These are the activations of a small neural network, seen along a few directions. Each row is one input.
In each table, some parts of the input vary, and every possible input appears once, in random order.
A made-up example of a description, with smaller parts first: line(6) and (point or ring(11) or (values(3) and ring(5))).
Shared parts are said once, and a part with two or three values counts as separate values.
In the rows, 128 means zero.

Other details of the inputs vary at random and push rows far along two fixed directions, the same in every table; ignore that.

Table:
R1: [145 118 158 139 128 120 156 109 136 138 126 136 144 118 116 139]
R2: [139 121 150 139 131 127 161 109 146 137 139 132 146 113 125 136]
R3: [ 71  71  47 134  10 144 120 224 100  73  94 182  43 202 198 144]
R4: [135 135 127 124 139 133 123 106 146 124 136 117 139 114 119 127]
R5: [136  51  63 215  59 137 161 124 167  75  65 154 100 178 184 147]
R6: [142 137 135 129 149 117 131 109 127 123 125 122 130 131 112 123]
R7: [ 61 145 138  73  94 129 130 230  97 169 149 158 130 102 156 122]
R8: [145 126 137 133 142 128 112 110 126 128 128 122 144 116 120 138]
R9: [134 128 144 134 146 122 124 107 128 130 129 110 126 131 117 127]
R10: [122 134 138 145 143 119 135 138 147 154 102 115 165 100 136 109]
R11: [137 140 131 133 151 123 133 111 133 124 133 119 128 127 117 121]
R12: [141 113 159 143 133 120 155 108 134 144 129 133 141 118 120 146]
R13: [136 136 130 126 139 129 123 104 146 129 138 116 133 118 124 120]
R14: [142 129 132 137 160 125 134 116 120 135 132 117 135 142 115 125]
R15: [ 76 137 143  58  91 140 106 201  69 152 169 166  96 116 134 147]
R16: [ 81 149 127  63 109 141 132 212  76 148 184 160 101 136 134 129]
R17: [137 127 141 130 142 123 117 103 134 136 127 118 127 125 118 130]
R18: [138 132 132 131 139 135 118 106 135 128 130 121 138 109 119 124]
R19: [146 134 131 132 155 125 135 117 123 130 128 120 138 141 111 118]
R20: [136 140 126 129 152 123 136 109 136 121 139 118 132 126 122 120]
R21: [134 137 138 134 143 128 128 110 137 126 133 110 127 125 117 118]
R22: [132 141 131 130 138 127 127 104 143 126 138 116 135 122 121 121]
R23: [ 79 144 142  51  85 137 110 205  79 146 165 167  96 121 125 144]
R24: [144 135 126 129 139 134 118 111 139 121 138 120 149 110 125 129]
R25: [134  60  35 210  62 140 123 118 171  61  57 139  84 188 187 131]
R26: [137 126 138 128 141 127 117 104 134 131 125 118 134 121 114 137]
R27: [133 141 136 134 138 127 125 106 139 129 131 118 131 122 115 122]
R28: [ 89 154 138  56 100 131 126 211  67 147 165 160  94 139 131 136]
R29: [136 133 127 127 139 135 121 104 139 125 136 119 142 109 124 124]
R30: [144 145 123 127 152 127 139 114 133 126 137 111 136 133 125 120]
R31: [141  60  33 212  63 144 118 125 163  54  58 143 102 179 188 139]
R32: [136 134 133 128 139 133 120 107 143 127 129 118 135 115 114 128]
R33: [145 144 128 132 152 127 136 116 129 129 131 113 131 133 120 120]
R34: [126 132 142 140 140 114 134 136 141 152  95 119 168 105 132 111]
R35: [138 132 137 133 154 117 129 107 124 128 129 119 127 132 117 130]
R36: [138 138 140 130 135 121 123 104 132 128 123 121 134 127 111 123]
R37: [142 137 127 137 158 131 137 119 128 131 136 117 135 136 115 116]
R38: [ 85 148 140  60 105 132 124 210  64 152 169 158  91 140 135 143]
R39: [122 126 143 144 145 113 133 135 139 157  99 115 165 105 135 119]
R40: [149 132 135 128 136 127 114 111 128 123 124 125 147 115 116 131]
R41: [141 133 139 126 136 123 119 104 136 131 124 121 131 123 114 123]
R42: [142 130 136 127 136 129 117 104 129 127 122 123 140 114 115 126]
R43: [134 132 142 134 140 121 121 103 130 133 127 118 130 128 115 131]
R44: [132 137 133 129 144 128 131 109 140 123 139 108 131 124 122 117]
Description of these inputs: line(4) and (values(2) or line(9)).
Question: Changing only the line(4) part turns R27 into R36. The same change can be made to R37. Which row results?
Answer: R19
Question: Which other rows does R12 become when the values(2) part takes its other values? List them by row number.
Answer: R39
Question: Which other rows does R3 become when the line(4) part takes its other values? List them by row number.
Answer: R9, R21, R44

Table:
R45: [ 99 110 115 123  83 133 137 167 123 125 130 149 104 140 157 140]
R46: [169 142 171 139 186 120 123  71 135 148 131 100 168 103  87 129]
R47: [166  78  83 224 126 119 152  72 184  93  56 104 138 164 158 125]
R48: [103 104 120 121  83 134 121 155 112 119 129 153  91 142 147 148]
R49: [162 141 179 139 185 111 130  66 139 151 130  97 159 106  88 129]
R50: [104 117 102 111  84 133 120 163 119 114 123 155 107 137 149 138]
R51: [162 155 160 136 185 111 133  83 142 143 124  96 174  99 102 114]
R52: [163 150 157 131 184 112 130  74 146 144 121 100 172 104  94 117]
R53: [100 108 105 127  89 142 133 173 121 124 132 157 115 133 156 135]
R54: [160 151 175 141 181 108 148  80 143 150 129  99 166 103  96 116]
R55: [151 149 156 138 192 115 136  89 147 154 128  97 177  95 106 113]
R56: [156 146 163 141 188 121 144  90 144 158 134 103 179  96 100 114]
R57: [181  90  57 211 142 127 126  49 170  58  74  98 119 186 144 123]
R58: [ 92 108 112 128  87 134 140 168 124 127 131 153 106 137 157 136]
R59: [169 147 165 134 181 118 137  76 143 148 127 107 174 103  88 119]
R60: [ 87 176 200  49 153 121 141 183  82 199 195 142 138  84 100 127]
R61: [112 120 104 112  94 141 128 148 111 101 151 148  72 163 139 142]
R62: [101 111 109 118  85 137 104 161 113 118 122 147  96 138 146 136]
R63: [113 127  90 108  98 142 113 150 108  98 149 145  81 159 144 140]
R64: [111 104 112 120  84 143 114 160 109 116 130 156 101 138 145 148]
R65: [104 120 104 118  86 132 123 170 117 112 125 150 110 134 156 135]
R66: [ 90 115 102 125  90 138 123 175 126 126 123 147 111 132 157 124]
R67: [158 151 158 134 188 114 133  85 146 152 126  92 176  99 106 117]
R68: [177  83  78 224 125 124 145  75 176  80  55 112 146 160 153 122]
R69: [162  86  74 219 128 124 135  80 184  91  49  98 142 160 159 113]
R70: [164 147 165 137 184 121 141  87 143 156 132  98 177  99 100 118]
R71: [146 152 160 140 189 117 134  92 149 158 124  94 173  96 102 103]
R72: [ 96 117 104 120  86 137 121 173 125 124 122 142 108 136 157 128]
R73: [102 115 117 124  81 130 138 166 119 117 128 154 102 140 153 137]
R74: [105 110 106 115  87 137 106 158 110 115 126 150 100 137 151 146]
R75: [165  88  73 222 117 125 131  69 190  74  53 103 138 153 155 113]
R76: [170 154 163 129 198 118 138  56 136 130 153  91 140 127  80 120]
R77: [101 115 101 117  89 135 122 171 122 120 127 146 112 134 161 137]
R78: [110 115 110 123  82 138 131 171 116 114 129 157 111 135 151 137]
R79: [158 147 166 138 185 116 113  73 140 149 122  91 162 104  89 117]
R80: [162 147 172 135 179 109 144  72 147 152 126 103 164 108  89 119]
R81: [110 111 108 116  80 140 128 164 117 116 127 161 108 139 144 140]
R82: [102 194 183  31 163 130 109 165  68 169 212 130 113 110  81 119]
R83: [ 94 113  99 122  93 135 125 172 123 122 128 150 114 131 161 133]
R84: [112 185 184  31 162 135 121 164  63 166 220 138 117 108  78 131]
R85: [167  84  73 217 124 121 132  70 185  82  43 106 138 165 147 113]
R86: [100 118 105 114  82 135 118 166 122 118 118 151 103 139 145 128]
R87: [110 129  94 111  95 143 110 154 112 102 145 143  78 161 140 129]
R88: [103 111 115 117  79 131 135 159 121 119 126 158  99 143 146 140]
R89: [107 110 107 122  85 142 130 172 120 122 131 152 113 136 156 139]
R90: [ 97 179 196  37 154 123 105 170  68 185 192 137 135  86  92 139]
R91: [ 93 190 195  43 150 122 122 186  78 186 184 135 138  84  96 117]
R92: [119 120  95 112  95 148 121 153 107  98 153 151  82 159 137 141]
Question: Changing only one part turns R80 into R88. The same change can be made to R76. Which row results?
Answer: R61
Question: Changing only one part turns R52 into R50. The same change can be made to R49. Which row results?
Answer: R48
Question: What is each input in this table made of?
Answer: values(2) and line(4) and (point or line(5))
Question: Which other rows does R74 become when the line(5) part takes its other values? List them by row number.
Answer: R50, R65, R77, R83
Question: Which other rows agree with R62 in the values(2) part and the line(4) part? List them by row number.
Answer: R66, R72, R75, R86, R87
Question: Which other rows does R51 become when the line(4) part takes its other values? List them by row number.
Answer: R54, R68, R91
Question: Which other rows does R64 become when the values(2) part takes its other values? List them by row number.
Answer: R46

Table:
R93: [139 120 112 129 121 127 123 127 130 114 114 139 133 132 131 131]
R94: [132 101 126 152 129 129 141 133 123 133 123 135 137 131 146 148]
R95: [146 133 111 130 128 129 124 118 119  96 132 126 106 155 124 132]
R96: [121 122 125 140 112 121 140 136 146 133 101 128 138 118 149 127]
R97: [136 110 132 145 114 128 148 120 129 121 125 144 123 139 128 142]
R98: [114 128 117 141 119 118 129 133 145 131 110 121 132 127 150 119]
R99: [172 176 197 124 212 105 148  60 144 160 151  79 170  97  72 112]
R100: [136 128 110 129 116 130 119 126 133 111 112 131 132 122 139 132]
R101: [ 97 161 156  44 112 132 120 190  69 153 181 162 115 115 109 139]
R102: [126 114 121 132 108 136 112 117 142 115 122 125 124 122 134 134]
R103: [126 115 126 140 116 117 145 137 143 135 103 136 138 128 140 127]
R104: [ 82 170 146  59 125 143 127 214  87 167 183 148 127 104 124 110]
R105: [130 119 110 130 127 137 114 107 130 110 136 125  97 148 121 134]
R106: [118 124 114 137 133 121 136 127 136 126 117 121 113 147 136 122]
R107: [141 118 105 137 139 130 121 132 114 117 122 125 132 143 141 139]
R108: [ 91 150 164  48 124 140 112 195  64 171 196 152 110 111 120 153]
R109: [132 117 122 133 105 138 118 116 141 119 119 131 122 119 136 139]
R110: [165 167 179 131 207 126 154  69 156 160 166  93 190  76  85 107]
R111: [130 116 123 143 117 126 130 137 128 130 101 134 137 134 128 122]
R112: [129 124 109 129 118 129 113 127 134 108 115 125 134 125 137 127]
R113: [126 124 113 133 113 134 106 113 140 115 128 124 116 129 136 131]
R114: [128 116 126 140 115 118 149 132 136 131 107 133 133 137 134 128]
R115: [140 132 106 126 131 128 119 114 118  97 132 124 104 154 127 125]
R116: [120 117 124 146 112 126 128 124 142 125 121 134 131 118 144 133]
R117: [129 112 115 150 137 129 123 147 119 137 105 122 141 136 144 128]
R118: [133 126 101 135 124 147 132 125 143 112 143 125 122 136 135 120]
R119: [120 107 131 145 107 128 133 128 143 125 115 135 139 112 143 135]
R120: [134 130  99 127 137 130 115 117 123 104 129 124 107 150 125 127]
R121: [137 115 132 146 117 128 144 120 128 113 131 135 111 141 128 141]
R122: [122 124 110 141 134 129 117 132 128 124 111 122 117 143 128 116]
R123: [130 114 128 143 120 128 139 115 128 114 131 133 109 141 132 133]
R124: [142 117 123 132 115 135 127 109 127 111 132 135 108 151 120 141]
R125: [125 125 121 137 127 119 140 125 131 120 120 120 110 150 137 120]
R126: [128 114 122 143 118 125 126 142 135 134  96 137 142 125 134 121]
R127: [131 122 125 139 121 119 150 129 133 126 114 131 124 148 133 129]
R128: [136 120 118 130 121 136 118 104 126 104 139 124  94 151 123 132]
R129: [122 130 105 142 129 132 152 143 148 126 126 123 136 135 148 110]
R130: [118 118 121 143 116 127 116 142 138 128  98 122 143 118 141 117]
R131: [138 111 124 133 109 135 127 112 130 117 126 137 117 139 122 140]
R132: [ 67 163 162  50 122 125 124 201  84 175 176 147 112 110 125 128]
R133: [132 105 134 146 108 127 148 123 132 127 118 146 132 128 130 141]
R134: [128 126 117 141 129 127 121 130 124 118 114 121 114 146 130 114]
R135: [137 136  91 132 133 140 132 134 136 105 136 125 131 138 138 113]
R136: [124 112 121 142 126 130 135 118 132 120 129 134 112 138 130 135]
R137: [128 129 101 128 132 130 110 121 127 108 123 124 119 142 131 126]
R138: [130 103 133 146 109 126 144 129 140 131 113 149 137 119 136 139]
R139: [ 72 154 171  52 116 134 122 194  79 171 190 160 112  99 118 141]
R140: [143 122 123 133 118 136 123 108 126 104 139 126  96 152 121 140]
R141: [145 128 112 128 125 128 128 119 119 104 125 135 118 154 124 133]
R142: [125 118 112 131 122 138 109 111 135 115 130 124 109 140 128 133]
R143: [124 122 121 143 113 129 121 141 138 132  95 128 142 115 142 121]
R144: [116 123 112 142 130 129 113 136 132 128 105 121 128 134 135 115]
R145: [115 118 124 139 114 119 134 137 146 130 104 122 139 122 147 123]
R146: [164 160 189 130 221 106 145  75 139 179 141  80 193  87  92 119]
R147: [175 177 194 127 214 112 129  64 137 158 145  80 174  94  65 106]
R148: [ 88 153 172  40 104 137 114 190  80 169 188 166 110 100 110 145]
R149: [169 183 173 115 211 112 111  54 145 149 151  81 183  78  78 108]
R150: [117 128 113 144 121 125 111 138 137 129 104 121 135 124 143 113]
R151: [127 110 132 146 104 130 139 128 142 128 112 141 137 108 144 140]
R152: [133 122 122 142 123 126 130 134 125 124 107 132 128 146 126 123]
Question: Changing only one part turns R106 into R136. The same change can be made to R114. Which row results?
Answer: R133
Question: What is each input in this table made of?
Answer: ring(5) and (values(2) or ring(10))
Question: Which other rows agree with R131 in the ring(5) part? List them by row number.
Answer: R102, R105, R108, R109, R113, R118, R124, R128, R140, R142, R148
Question: Which other rows does R125 become when the ring(5) part takes its other values? List them by row number.
Answer: R115, R123, R128, R134
Question: Start at R126 and move only the ring(10) part, one step at a time. The first step leads to R111. Which rows follow, in order?
Answer: R152, R147, R134, R122, R144, R150, R130, R143
Question: Which other rows does R110 become when the values(2) part takes its other values? List them by row number.
Answer: R94
Question: Which other rows does R135 become when the values(2) part takes its other values? List them by row number.
Answer: R107

Table:
R153: [135 120 129 141 124 132 145 112 143 123 134 128 123 132 129 131]
R154: [105 141 163  80 123 134 112 156  92 157 167 142 114 112 112 143]
R155: [130  86  88 182 102 125 144 147 148 116  69 138 149 141 172 132]
R156: [129 142 184 125 165 113 128 114 136 179 123 110 177  78 107 122]
R157: [125 123 118 138 129 126 144 121 140 124 127 127 116 143 131 123]
R158: [135 127 110 133 128 138 118 115 142 114 128 125 133 125 127 121]
R159: [158 155 154 123 177 130 120  76 149 140 148  98 165  92  97 117]
R160: [107 121 109 109  91 141 128 193  89 121 139 162 102 150 144 136]
R161: [ 92  86  93 161  66 128 153 179 144 122  87 156 116 144 183 131]
R162: [194 108  98 207 182 119 139  38 176  98  77  88 164 149 121 117]
R163: [114 155 142  90 147 125 126 165  91 147 157 128 124 129 122 126]
R164: [126 149 152  86 145 133 129 150  96 148 166 140 137 116 107 133]
R165: [111 152 174  92 130 113 133 156 118 170 131 135 158  86 117 124]
R166: [109 147 146  76 107 129 121 161  97 137 155 152 112 123 113 135]
R167: [113 162 140  85 149 131 113 142 115 148 161 124 132 108 112 117]
R168: [104 168 145  81 147 129 112 156 107 149 164 118 126 110 118 113]
R169: [135 128 111 142 125 139 119 122 140 113 121 124 130 129 129 115]
R170: [148  88  77 173 105 137 134 123 138  90  97 138 118 164 157 141]
R171: [143 124 126 132 117 126 126 110 134 113 119 131 124 134 123 135]
R172: [160 156 172 139 205 111 119  59 143 152 130  75 161 107  86 111]
R173: [102 145 151  93 112 135 140 170 104 147 164 149 110 123 119 126]
R174: [134  81  91 175 100 132 119 105 145  92  95 129 104 156 157 147]
R175: [185 144 142 171 192 105 130  34 170 117  95  72 163 125  98 105]
R176: [119  93  83 179  94 130 130 141 165 111  71 131 145 129 174 119]
R177: [111 157 149  75 128 121 120 152 100 145 153 140 116 123 110 128]
R178: [106  87  82 152  67 138 143 153 134  92 118 155  83 164 175 147]
R179: [132 125 112 135 126 135 118 112 142 111 133 122 129 121 139 132]
R180: [103  85  73 151  78 135 114 156 122  99  95 149  81 177 165 140]
R181: [146 122 123 137 140 129 133 114 125 118 134 126 135 130 132 142]
R182: [108 139 158  84 127 133 113 150  96 152 161 141 116 116 108 137]
R183: [132 115 128 144 122 132 118 122 125 123 116 128 118 138 122 128]
R184: [141 128 138 138 141 128 146 100 145 128 136 122 135 126 114 123]
R185: [178 137 150 154 170 112 131  43 161 117 117  94 158 111 102 129]
R186: [106 126 116 105  78 134 122 177 101 115 128 160  94 148 137 132]
R187: [103 157 154  91 140 123 138 155 109 152 164 125 115 123 120 119]
Question: What is each input in this table made of?
Answer: values(5) and (point or line(6))
Question: Changing only the values(5) part turns R158 into R182. The same change can be made to R168. Which row results?
Answer: R172

Table:
R188: [ 88 169 174  78 136 134 169 208  90 191 181 153 141 108 117 112]
R189: [ 57  83 103 109  46 121 158 231  87 130 123 187  45 199 173 159]
R190: [168  89  60 170 111 134 104 103 141  83  75 134 129 155 160 152]
R191: [146 146  73 145 185 146 120  73 167  92 170  79 131 129 150 116]
R192: [120 122  78 166 113 138 139 181 132 108  85 129 125 155 154  96]
R193: [ 97 109  99 162  83 133 105 157 160 117  71 125 128 110 164 111]
R194: [141 121 125 146 137 127  74  75 158 116  88 115 159  94 112 118]
R195: [ 71 195 143  27 167 140 101 163  74 149 243 109  60 138 108 116]
R196: [184 151 121 140 124 135 171  69 168  79 143 129 130 140  92 107]
R197: [134 134 133 169 162  90 141 103 149 137  84  92 135 148 132  97]
R198: [163 134  96 157 162 136 119 112 144 119  90  97 167 143 113  87]
R199: [170  98 156 173 152 114 138  61 128 112 109 105 106 164 113 152]
R200: [138 101  90 138 103 124  91 123 101  97  88 139  68 190 134 147]
R201: [128  78 110 162  64 143  90 112 139  98 103 148 108 129 146 164]
R202: [ 75 146 114  65  98 120  92 212  70 142 122 136  84 165 135 118]
R203: [140 151 197  89 181 114 162 109 108 176 181 128 176  70  98 151]
R204: [ 81 125  91  71  13 127 142 195  93  72 146 190  19 197 154 141]
R205: [124 114 151 174 125 122 144  92 185 154  95 112 166  90 138 116]
R206: [187 110 121 177 150 139 128  77 130 101 122 120 146 148 102 138]
R207: [154 139 142 130  92 133 135  56 191  93 130 129 128  99 105 124]
R208: [180 109 121 165 145 123 120  77 136 104 116 115 161 122 131 161]
R209: [139 163 193  72 155 134  73  93 117 175 160 124 151  59  71 137]
R210: [102  99  84 139  74 140  82 150 150 114  74 128 130 125 156 114]
R211: [170 117 145 160 152 110 110  64 117 109 111 104 112 161 100 152]
R212: [114 127  85 148 114 122 129 179 134 116  85 124 144 125 178 116]
R213: [148  99  54 168 120 125  99 116 142  74  66 130 149 148 165 133]
R214: [ 77 109 126  89  83 128 168 221 101 156 154 179 120 129 170 162]
R215: [150 134 119 178 165 119 158 120 158 136 101 107 169 129 129  83]
R216: [163 144 200 103 180 123 143  95 110 160 176 114 172  80 103 158]
R217: [101 106 111 166 102 108 159 148 133 129  84 129  97 179 162 126]
R218: [111  64 116 167  68 138 138 114 152 115 102 156 110 123 152 157]
R219: [156 132  97 143 160 120 112 110 151 121  85  92 185 118 139 109]
R220: [ 65 154 128  84 102 113 115 226  77 145 120 136  80 152 145 115]
R221: [ 75 173 180  54 131 120 159 213  88 199 182 150 157  80 143 134]
R222: [122 182 181  91 188 102 145 147 124 188 156 107 196  62 122 104]
R223: [110 176 148  87 179 155  91  82 155 144 214  86 125  75 102 109]
R224: [122 118 137 170 128 114 124 103 182 144  89 107 165  86 142  99]
R225: [137 148 207 102 184 101 154  87 101 170 163 115 126 117  72 142]
R226: [163 117  73 154  73 127 160  92 175  51 107 144 116 150 158 137]
R227: [145 150 191 113 188 127 182 125 130 185 173 129 169 105  80 120]
R228: [135  89 149 174 124 125 151  80 189 146 102 125 157 102 127 136]
R229: [150 137 121 142 170 105  91  79 122 107  86 101 127 155 103 117]
R230: [ 97 101  62  94  46 165 103 230  64 100 131 198  57 186 156 149]
R231: [167 135 103 154 171 134 108  94 131 104 100 116 161 139 101 103]
R232: [ 91 189 120  50 165 168 118 173  89 140 251 122  90 127 110 104]
R233: [112 146 194  58 127 151 144 190  54 168 214 165 111 116  98 151]
R234: [134  84 105 163 104 142 171 141 119 112 127 162 109 160 136 141]
R235: [140 128 216 108 144 135 117  84 129 166 167 121 150  66  90 153]
Question: Changing only one part turns R219 into R210. The same change can be made to R214. Which row results?
Answer: R228
Question: Changing only one part turns R192 into R212. The same change can be made to R232. Which row results?
Answer: R191
Question: What is each input in this table made of?
Answer: line(4) and (values(2) or ring(10))
Question: Which other rows agree with R199 in the line(4) part? List them by row number.
Answer: R189, R195, R197, R200, R202, R204, R211, R217, R220, R225, R229
